Each row below is a small network's average activation on inputs in which a field has the value named, seen along a few directions.
Values that are neighbours, or in one group, have similar rows; names and order tell nothing.
In the rows, zero is written as 500.
Random noise pushes rows far along 3 fixed directions. That doesn't count. These rows show it; they differ only by the noise:
[372 695 678 382 444 758 460 456 641 601 470 535 488 451]
[439 414 548 541 589 477 539 534 455 405 479 486 543 643]
[457 674 512 443 407 638 447 477 535 394 462 503 553 328]
[485 526 472 523 463 521 483 537 466 319 476 473 581 439]
[417 426 580 523 612 496 545 513 469 449 475 499 523 668]


Field B:
b10: [469 399 549 570 338 530 440 735 563 545 463 421 547 613]
b11: [635 369 334 555 595 308 547 427 495 492 585 550 397 573]
b7: [403 566 474 448 565 485 464 460 366 478 423 525 467 493]
b9: [571  21 533 631 420 311 503 784 516 581 638 443 542 789]
b4: [542 417 473 626 249 596 432 775 490 297 568 358 642 438]
b6: [495 501 356 459 621 430 546 348 397 642 513 540 429 541]
b5: [481 340 382 555 499 399 505 678 471 511 546 415 550 657]
b1: [750 331 531 696  19 633 432 851 830 545 670 355 632 403]
b2: [625 697 396 459 506 407 436 405 350 268 432 490 544 179]
b3: [660 334 548 676 431 414 562 669 618 576 628 437 566 560]
b8: [593 203 612 670 411 497 540 769 574 437 645 376 587 664]
B is arranged as a ring.
Going along B from b10 by way of its neighbour b5, in what order are b11, b7, b1, b3 met? -> b11, b1, b3, b7
How many steps from neighbour to neighbour lead from b6 to b2, at the fewest? -> 5

Field E:
e11: [398 522 544 316 662 454 559 323 550 766 461 592 302 587]
e5: [518 354 530 667 843 200 671 460 254 387 449 542 545 721]
e2: [497 489 363 481 497 441 529 575 401 508 482 398 527 527]
e3: [418 686 300 444 503 492 360 461 368 357 410 534 543 304]
e1: [511 508 594 386 826 426 548 228 572 710 505 602 333 603]
e9: [665 559 405 537 253 585 469 562 707 555 590 484 501 378]
e7: [556 512 542 540 517 516 603 368 480 489 546 531 487 458]
e8: [502 584 414 412 544 492 461 289 596 635 464 633 441 386]
e6: [446 476 516 527 757 402 563 399 355 328 417 469 483 577]
e10: [400 533 658 506 117 805 371 705 592 517 498 448 576 440]
e4: [472 710 478 401 438 544 449 449 358 262 435 529 528 282]
E is arranged as a ring.
Going along E from e11 by way of its neighbour e8, in what order are e5, e1, e6, e4 met? -> e1, e5, e6, e4
How many steps from neighbour to neighbour lead from e10 to e9, at the fewest? -> 5
